Each row below holds a small network's activations on one input, seen along a few directions.
In each table, some parts of the input vary, and every possible input appears once, in random order.
Descriptions start from the smaller parts, as in this example, which fits no table here: one of 3 separate values, together with either a single point or one of 9 places along a line or (one of 4 places along a line, together with one of 8 places around a ring).
Shared parts are said once, and a part with two or three values counts as separate values.

Other details of the inputs vary at random and push rows far along two fixed directions, the same in every table; ignore that.

A family of inputs:
r1: [ 0.50 -0.01 -0.39 -0.60  1.11  0.25  1.15 -0.99 -0.25  1.04  0.46 -0.69]
r2: [-0.59 -0.12 -0.15  0.09 -0.21 -0.54  0.76 -0.91  0.11 -0.05  0.64 -1.90]
r3: [ 0.12 -0.05 -0.71 -0.07  1.06 -0.05  0.95 -0.87 -0.04  1.45  0.58 -0.81]
r4: [-0.74  0.04 -0.08 -0.43 -0.53 -0.80  0.76 -1.09 -0.24 -0.18  0.53 -1.66]
r5: [ 0.52 -0.03 -0.53 -0.39  1.14  0.24  1.13 -0.63 -0.06  1.21  0.58 -0.84]
r6: [-0.27 -0.16  0.04 -0.25 -0.10 -0.33  0.98 -0.59  0.12 -0.30  0.61 -1.92]
r7: [ 2.44  2.04 -0.46  3.49 -2.96  4.30 -5.84  0.71  1.04 -0.59 -2.27  4.26]
r8: [-0.07 -0.11 -0.01 -0.39 -0.09 -0.01  1.22 -0.34 -0.20 -0.45  0.68 -1.89]
r9: [-0.52  0.18  0.15 -1.01 -0.60 -0.53  0.97 -0.94 -0.33 -0.49  0.52 -1.56]
r10: [ 2.00  2.09 -0.08  2.39 -3.29  3.67 -5.50  0.29  0.38 -0.87 -2.44  4.83]
r11: [ 0.77 -0.16 -0.64 -0.47  1.22  0.53  1.35 -0.21 -0.23  1.08  0.90 -0.74]
r12: [-0.67 -0.10 -0.40  0.49 -0.22 -0.64  0.96 -0.60  0.32  0.06  0.74 -1.92]
r13: [-0.56 -0.20 -0.19  0.30 -0.16 -0.56  0.79 -0.56  0.29  0.15  0.79 -2.02]
r14: [-0.10  0.21 -0.65 -0.57  0.65 -0.44  1.16 -1.39 -0.55  1.08  0.29 -0.21]
r15: [ 0.94  1.66  0.48  2.57 -4.29  2.87 -5.59  0.90  0.73 -2.25 -2.37  3.65]
r16: [ 0.51  0.27 -0.22 -1.50  0.64  0.27  1.47 -1.00 -1.03  0.70  0.51 -0.16]
r17: [ 0.11 -0.25 -0.20 -0.05 -0.02  0.06  1.21  0.09  0.15 -0.19  1.11 -2.00]
r18: [ 2.39  2.05 -0.30  3.32 -3.04  4.33 -5.89  0.39  0.86 -0.77 -2.44  4.47]
r19: [-0.18  0.06  0.05 -0.92 -0.41 -0.24  1.21 -0.55 -0.55 -0.61  0.62 -1.64]
r20: [-0.92  0.14  0.00 -0.67 -0.68 -0.80  0.77 -1.21 -0.33 -0.23  0.54 -1.50]
r21: [-0.59 -0.23 -0.45  0.60 -0.19 -0.63  0.93 -0.48  0.47  0.13  0.97 -1.86]
r22: [ 0.21 -0.16 -0.81  0.02  1.11 -0.03  0.91 -0.74  0.09  1.51  0.79 -0.76]
r23: [ 2.49  1.94 -0.60  3.60 -2.91  4.35 -5.79  0.74  1.17 -0.54 -2.02  4.17]
r24: [-0.73 -0.05 -0.32  0.26 -0.26 -0.67  0.94 -0.91  0.14 -0.14  0.53 -1.78]
r25: [ 0.10  0.06 -0.56 -0.58  0.83 -0.21  0.96 -1.37 -0.38  1.22  0.43 -0.40]
r26: [ 0.14  0.20 -0.47 -0.74  0.67 -0.26  0.97 -1.42 -0.60  1.21  0.40 -0.35]
r27: [-4.10 -3.88  4.28 -1.29  5.89 -7.21 -0.74  9.73  0.86 -2.15 -2.33  7.18]
r28: [-0.44 -0.30 -0.26  0.41 -0.13 -0.51  0.76 -0.48  0.41  0.25  1.04 -1.98]
r29: [-0.30  0.22  0.08 -1.19 -0.62 -0.25  1.20 -0.62 -0.62 -0.68  0.68 -1.49]
r30: [ 0.71  0.10 -0.41 -1.13  0.97  0.38  1.38 -0.85 -0.72  0.78  0.50 -0.42]
r31: [-0.05  0.26 -0.36 -1.01  0.52 -0.31  1.01 -1.51 -0.72  1.16  0.41 -0.16]
r32: [ 0.48 -0.01 -0.26 -0.89  0.88  0.06  1.00 -0.91 -0.39  0.92  0.29 -0.23]
r33: [ 0.60 -0.15 -0.61 -0.30  1.18  0.26  1.10 -0.51  0.08  1.27  0.80 -0.82]
r34: [ 2.79  5.58  0.54  3.63 -2.91  2.82 -6.84  0.64  1.67 -3.48  0.99  2.13]
r35: [ 2.49  1.51  0.39  1.70 -2.56  3.85 -4.85  1.28  0.09 -1.11 -2.36  4.67]
r36: [-0.36 -0.15  0.15 -0.52 -0.29 -0.48  0.81 -0.55 -0.04 -0.42  0.40 -1.51]
r37: [-4.28 -6.16  3.05 -1.10  3.49 -5.13 -0.30  7.83  0.26 -0.80 -4.79  7.18]
r38: [-0.10 -0.32 -0.11  0.06  0.02 -0.30  0.97 -0.15  0.43 -0.02  0.97 -2.01]
r39: [ 0.08 -0.04 -0.59 -0.28  1.08 -0.09  0.97 -1.18 -0.24  1.29  0.42 -0.63]
r40: [ 0.52  0.21 -0.27 -1.08  0.76  0.02  1.17 -1.18 -0.62  0.96  0.42 -0.39]
r41: [-5.03 -6.10  3.50 -0.91  2.08 -5.74 -0.47  8.08  0.44 -2.21 -4.63  5.93]
r42: [-0.35  0.07  0.08 -0.75 -0.44 -0.53  0.97 -0.83 -0.23 -0.43  0.52 -1.71]
r43: [-0.79  0.01 -0.32 -0.03 -0.46 -0.83  0.93 -1.07  0.01 -0.24  0.53 -1.60]
r44: [-0.14 -0.15 -0.05 -0.03 -0.06 -0.28  0.97 -0.32  0.28 -0.08  0.77 -2.06]
r45: [ 0.72  0.00 -0.56 -0.56  1.14  0.53  1.36 -0.37 -0.37  1.03  0.71 -0.78]
r46: [ 0.70  0.02 -0.45 -0.77  1.13  0.52  1.39 -0.70 -0.55  0.85  0.57 -0.65]
r47: [-0.14 -0.06 -0.01 -0.73 -0.25 -0.17  1.21 -0.48 -0.35 -0.56  0.63 -1.69]
r48: [ 0.02 -0.11 -0.14 -0.16 -0.08  0.03  1.22 -0.04  0.00 -0.26  0.89 -2.03]
r49: [ 0.36  0.29 -0.18 -1.35  0.58 -0.02  1.21 -1.27 -0.72  0.92  0.46 -0.24]
r50: [-0.71 -0.17  0.00 -0.21 -0.40 -0.73  0.61 -0.84 -0.05 -0.16  0.42 -1.48]
Each input here is: one of 2 separate values, together with either a single point or (one of 4 places along a line, together with one of 6 places along a line).
- Changing only the choice among 2 separate values turns r30 into r47. The same change can be made to r39. Which row results? => r2
- Which other rows does r47 become when the place on the line of 6 takes its other values? List them by row number. => r8, r17, r19, r29, r48
- Which other rows does r8 become when the choice among 2 separate values takes its other values? List them by row number. => r46
- Which other rows does r38 become when the place on the line of 4 takes its other values? List them by row number. => r17, r21, r28
- Start at r37 and move only the place on the line of 4, one step at a time. The first step leads to r25. Which rows follow, in order? => r32, r30

A family of inputs:
r51: [-0.40 -0.52 -0.24 -0.09 -0.28 -0.07  0.58 -0.71  0.11  0.45  0.15 -1.26]
r52: [ 0.16  0.63  0.25 -0.39  0.53 -0.47  0.38 -0.28 -0.03  0.01  0.97 -0.88]
r53: [-2.01 -2.25  1.13 -1.30  0.55 -2.02  0.63  2.15 -0.63 -0.57 -1.67  2.11]
r54: [-0.15  1.03 -0.01 -0.77  0.38 -0.66  0.61 -0.66 -0.54 -0.24  0.95 -0.22]
r55: [-0.52 -0.43 -0.28  0.09 -0.23 -0.31  0.57 -0.93  0.22  0.44 -0.05 -1.19]
r56: [ 3.08  1.94 -1.31  1.57 -0.84  4.24 -3.14 -1.32 -0.05  1.73 -0.98  3.14]
r57: [-0.39 -0.68 -0.40  0.19 -0.35 -0.07  0.73 -0.63  0.08  0.38  0.31 -1.20]
r58: [ 0.10  1.07  0.06 -0.88  0.30 -0.50  0.77 -0.48 -0.52 -0.29  0.93 -0.27]
r59: [-0.12 -0.37  0.06 -0.55 -0.36  0.01  0.72 -0.71 -0.31  0.30  0.09 -1.07]
r60: [ 2.97  2.01 -1.36  1.74 -0.80  4.01 -3.11 -1.59  0.04  1.70 -1.17  3.23]
r61: [ 0.94 -1.56  0.84  0.88  0.75  1.58 -3.43  3.83  0.26  0.73 -3.66  7.01]
r62: [ 0.03 -0.78 -0.29  0.03 -0.25  0.34  0.98 -0.31  0.05  0.09  0.23 -1.39]
r63: [-0.03  0.46 -0.34  0.43  0.44 -0.41  0.62  0.21  0.32  0.05  1.11 -1.14]
r64: [-0.46 -0.27 -0.06 -0.26 -0.27 -0.34  0.54 -1.14 -0.24  0.33 -0.11 -0.96]
r65: [ 1.71  2.16 -0.44  2.26 -1.97  2.47 -3.24 -0.42  0.86 -0.76  0.25  0.81]
r66: [-0.18 -0.68 -0.31  0.07 -0.41  0.04  0.90 -0.43  0.10  0.33  0.29 -1.24]
r67: [-0.55  0.14 -0.25 -0.78 -0.49 -0.40  0.93 -1.32 -0.71  0.04 -0.15 -0.33]
r68: [-1.80 -1.71  1.24 -0.11  1.72 -2.61 -0.06  2.70  0.66 -0.48 -0.93  1.51]
r69: [ 0.10 -0.30 -0.03 -1.03 -0.32  0.22  0.95 -0.71 -0.54 -0.11 -0.03 -0.87]
r70: [-0.13  0.91 -0.01 -0.52  0.47 -0.91  0.33 -0.86 -0.13 -0.11  0.74 -0.44]
r71: [-0.63 -0.41 -0.67  0.58 -0.35 -0.28  0.78 -0.68  0.14  0.39  0.06 -1.25]
r72: [-0.18 -0.50 -0.16 -0.20 -0.35  0.07  0.74 -0.52  0.13  0.40  0.14 -1.31]
r73: [-0.26  0.44 -0.43  0.53  0.50 -0.55  0.45  0.01  0.29  0.09  1.11 -1.08]
r74: [-0.31 -0.51 -0.54  0.27 -0.45  0.08  0.95 -0.24  0.05  0.35  0.26 -1.36]
r75: [-0.26 -0.40 -0.38  0.71 -0.71  0.14  0.03 -0.69  0.30  0.17 -0.18 -0.61]
r76: [-0.01 -0.64 -0.12 -0.26 -0.16  0.32  0.82 -0.34  0.07  0.15  0.05 -1.45]
r77: [ 0.28  0.93  0.09 -0.93  0.47 -0.23  0.84 -0.32 -0.58 -0.55  0.85 -0.40]
r78: [-0.18 -2.87  0.71 -0.92  3.06 -0.55  0.30  3.32 -0.36  1.45 -2.39  4.40]
r79: [-1.24 -1.78  1.62 -0.81  1.79 -2.07  0.20  3.08  0.09 -0.87 -0.86  1.46]
r80: [-0.61 -2.24  1.35  1.74 -1.26  0.69 -3.30  4.70  0.83 -1.75 -3.51  4.36]
r81: [-0.19  0.07 -0.12 -1.05 -0.59 -0.01  1.13 -0.93 -0.80  0.00  0.07 -0.47]
r82: [-0.38  0.53 -0.47  0.70  0.54 -0.78  0.45 -0.22  0.39  0.08  0.90 -1.01]
r83: [-0.32 -0.20 -0.15 -0.86 -0.44 -0.21  0.69 -1.05 -0.51  0.18  0.05 -0.69]
r84: [ 2.17  2.05 -0.28  2.15 -1.87  2.91 -3.01 -0.10  0.83 -1.06  0.17  0.65]
r85: [-0.12 -0.20  0.03 -0.12 -0.69  0.31 -0.12 -0.73 -0.23  0.14 -0.18 -0.51]
r86: [ 0.39  0.70  0.15 -0.86  0.57 -0.28  0.61 -0.29 -0.27 -0.41  0.85 -0.71]
r87: [ 1.72  1.64 -0.29  0.93 -2.96  2.88 -2.71 -1.08  0.03 -0.66 -0.83  1.02]
r88: [-0.24  0.39 -0.25  0.51  0.58 -0.79  0.39 -0.41  0.46  0.07  0.95 -0.92]
r89: [ 0.06 -0.49  0.10 -0.60 -0.19  0.30  0.82 -0.58 -0.38  0.06  0.02 -1.21]
r90: [ 0.00 -0.06 -0.08 -1.11 -0.41  0.26  1.18 -0.75 -0.84 -0.27 -0.03 -0.57]
r91: [-0.02  0.79  0.04 -0.69  0.46 -0.69  0.33 -0.61 -0.23 -0.12  0.93 -0.49]
r92: [ 0.17  0.36 -0.32  0.39  0.61 -0.12  0.70  0.32  0.26 -0.19  1.06 -1.31]
r93: [-1.74 -1.58  1.46 -0.46  1.72 -2.68 -0.09  2.52  0.21 -0.58 -0.98  1.75]
r94: [-0.27  1.13 -0.07 -0.60  0.40 -0.88  0.59 -0.88 -0.43 -0.24  0.74 -0.15]
r95: [ 2.13  2.23 -0.15  1.83 -1.79  2.89 -3.13 -0.18  0.86 -0.98  0.02  0.54]
r96: [-0.54 -0.54 -0.62  0.39 -0.37 -0.08  0.80 -0.42  0.02  0.40  0.27 -1.31]
r97: [-1.48 -1.81  1.38 -0.42  1.63 -2.29  0.12  3.15  0.59 -0.52 -0.76  1.41]
r98: [-0.07  0.60  0.17 -0.27  0.60 -0.60  0.21 -0.46 -0.07  0.05  0.97 -0.83]
r99: [-0.12  0.48 -0.05  0.07  0.60 -0.54  0.25 -0.28  0.38  0.15  1.01 -1.06]
r100: [-0.41 -0.05 -0.20 -0.67 -0.44 -0.40  0.66 -1.33 -0.40  0.18 -0.15 -0.64]
r101: [ 0.11  0.31 -0.12  0.23  0.49 -0.42  0.58 -0.01  0.36  0.03  1.15 -1.05]
r102: [ 0.19  0.81  0.12 -0.81  0.40 -0.56  0.51 -0.42 -0.21 -0.16  0.91 -0.56]
- Describe the family of inputs behind these rows. => one of 4 places along a line, together with either a single point or (one of 2 separate values, together with one of 6 places along a line)
- Changing only the place on the line of 4 turns r83 into r69. The same change can be made to r98. Which row results? => r79
- Changing only the place on the line of 4 turns r53 into r67. The same change can be made to r57. Which row results? => r75
- List by row number the other rows that have the place on the line of 4 in common with r74. => r52, r58, r59, r61, r63, r66, r72, r81, r87, r97, r101, r102
- Start at r82 and move only the place on the line of 4, one step at a time. The first step leads to r73. Which rows follow, in order? => r63, r92
- Which other rows does r82 become when the choice among 2 separate values takes its other values? List them by row number. => r71
- Which other rows does r93 become when the place on the line of 6 takes its other values? List them by row number. => r68, r70, r82, r88, r94

A family of inputs:
r103: [-0.18 -0.85  0.38 -1.41  1.02 -0.58  1.25 -0.13 -1.05  0.51 -0.38  0.53]
r104: [ 2.05 -0.31  0.91  3.82 -3.21  4.22 -7.56  4.41  1.50 -1.58 -4.47  7.80]
r105: [-1.08 -0.27  0.46 -0.81 -0.29 -1.27  0.87 -0.11  0.09 -0.61  0.38 -0.84]
r106: [-0.36 -0.71  0.09 -1.16  0.89 -0.55  1.16 -0.30 -0.54  0.64 -0.34  0.67]
r107: [-0.11 -1.00 -0.22 -0.37  1.11 -0.21  0.97  0.29 -0.14  1.22 -0.42 -0.01]
r108: [-0.91 -0.97  0.07  0.26  0.32 -0.74  0.95  0.79  0.65 -0.43  0.25 -1.44]
r109: [-0.72 -0.41  0.75 -1.05 -0.17 -1.28  0.83  0.35 -0.27 -0.94  0.02 -0.72]
r110: [-0.34 -1.03 -0.28 -0.55  1.13 -0.60  1.09 -0.17 -0.34  1.15 -0.27  0.14]
r111: [ 5.39  8.35 -2.75  2.30 -1.69  5.04 -2.42 -6.28  0.42  0.52  5.04 -3.56]
r112: [-1.18 -0.40  0.31 -0.28 -0.23 -1.27  0.71  0.27 -0.27 -0.49  0.29 -0.83]
r113: [-1.11 -0.90  0.11 -0.30  0.18 -1.22  0.59  0.37  0.36 -0.54  0.16 -1.13]
r114: [-0.46 -0.75 -0.32 -0.64  1.01 -0.50  1.05 -0.13 -0.78  0.76 -0.40  0.58]
r115: [-0.99 -0.74  0.51  0.19 -0.07 -1.04  0.50  0.64  0.37 -0.20  0.14 -1.20]
- Describe the family of inputs behind these rows. => either a single point or (one of 2 separate values, together with one of 6 places along a line)
- Which other rows does r108 become when the choice among 2 separate values takes its other values? List them by row number. => r104
